Here are a small network's activations along a few directions, averaged over the inputs that share one value of a field.
Related values have similar rows: they may be neighbours, one step apart, or belong to one group.

Fikam, 10 values:
c5: [  3 -17 -25  10   8 -12  12  -2   5 -53  39  -3  21  12  -6  16   1   5
  22 -18]
c1: [ 35 -22  28   7  23  -8 -16  -9 -22   5 -38   8  11 -31 -12  31  40  17
   9 -20]
c7: [  2 -30 -15  25 -11  -5  -6 -15   8 -19  29  35  -3  -8  -6  39  55   7
   2  10]
c9: [-15  16 -28 -44 -20  37  10   1  23 -32  17 -44  23  10 -45 -16 -37 -18
  34 -13]
c6: [-26  44   4  25 -35  -7  -4   4  13  25   5  -2 -56 -12  21 -19 -32  10
 -32  38]
c3: [  3  28 -28  -4 -20  13  15  17 -11  17 -43   3  -8  -6  40 -41  -2 -15
 -31   6]
c2: [ -6  11  22 -78   5  -8  17  11 -36 -17   0 -40  39  21 -18 -23 -51   4
  21 -27]
c8: [-29 -13   3  -6  60   2  -3  -5  -4 -22  11  -8  42  30   8  15  10  17
  31 -12]
c10: [ 16 -14  34  -3  -2 -12  -7  -8 -15  61 -30  24   1  -4  13  -8  14   1
 -40   1]
c4: [ 16  -4   4  65  -9  -1 -19   7  38  33  10  27 -71 -13   5   5   3 -27
 -16  35]
The values of Fikam form a 2 by 5 grid.
Q: List every value one step from c2, in the order listed.
A: c9, c8
Q: List every value one step from c7, in the order listed.
A: c5, c1, c4
A value of Fikam combines one of 2 hidden first parts with one of 5 second parts; all combinations occur once.
Q: c8 and c3 share the first part; c8 and c5 share the second. Which value has the first part of c5 and the second part of c3?
A: c6
Q: c9 and c4 share the first part; c9 and c2 share the second. Which value has the first part of c2 and the second part of c4?
A: c10

Gelu, 10 values:
k1: [-16   6 -57  -4   8  22  14  11  16 -61  25 -15  21  16  -1   3   1 -13
  37  -7]
k6: [-12  44   5  30 -31  -5  -4  15   6  28 -13   4 -73 -18  31 -28 -25  -3
 -32  43]
k10: [ -5 -54  31   8  52 -26  -3 -15 -19  -7  22  32  29  30  12  23  44  17
   8  -8]
k3: [ 35  -9   1  63 -42  -8 -12 -13  34  30   5  23 -51 -35 -12   9  10 -10
 -35  13]
k5: [-16  27  26 -46  32  12  -3  13  -2   8 -13 -52  20  20 -21 -21 -66  -4
  30 -15]
k4: [ -6  -5  19 -33  52 -18   0   4 -32 -34   2 -24  47  13  -7  26 -10  27
  41 -30]
k7: [  3 -22  33   3 -24  -7  -7 -36 -17  33 -22  28   9 -24  -3   9  53  33
 -38   2]
k8: [ 23   7   5  -5 -10   0  13  14 -29  35 -59  14 -12  -7  42 -49   8 -16
 -41   1]
k9: [ 12 -23 -24  53  13   8 -15 -13  44 -26  31   6  -4 -10 -26  43  23  -4
  26  -5]
k2: [-19  29 -38 -70 -51  20  18  20   0  -6  22 -16  13  16 -15 -17 -37 -27
   3   7]
The values of Gelu form a 2 by 5 grid.
Q: List every value one step from k5, in the order listed.
A: k4, k2
Q: List every value one step from k7, in the order listed.
A: k10, k3, k8
A value of Gelu combines one of 2 hidden first parts with one of 5 second parts; all combinations occur once.
Q: k7 and k5 share the first part; k7 and k3 share the second. Which value has the first part of k3 and the second part of k5?
A: k2
Q: k8 and k10 share the first part; k8 and k6 share the second. Which value has the first part of k6 and the second part of k10?
A: k9

Naku, 6 values:
g2: [-14  30  53 -66  19  -7   0  19 -28  41 -24 -39   7  22  -4 -36 -74  -2
   2  -5]
g5: [ 11  11  11  68 -12 -22  -9 -13 -17  45 -53  43 -36 -41  61   0  52  33
 -66  21]
g4: [ -4 -16 -36  25  12  15  -3  -8  34 -74  47 -15   6  -2 -37  36  13  -1
  56  -9]
g3: [ -8  33 -57   6 -84  23  18  14  34   9  20   9 -49  -4   9 -41 -23 -40
 -37  35]
g1: [ 29 -50  37  52  32 -20 -25 -27   7  25  -2  35   2 -16 -10  46  53  18
  -6  -9]
g6: [-14  -8  -9 -86  34  11  19  15 -30 -46  12 -33  70  41 -19  -6 -21  -8
  51 -34]
The values of Naku form a ring.
Q: List every value one step from g3, in the order listed.
A: g2, g5
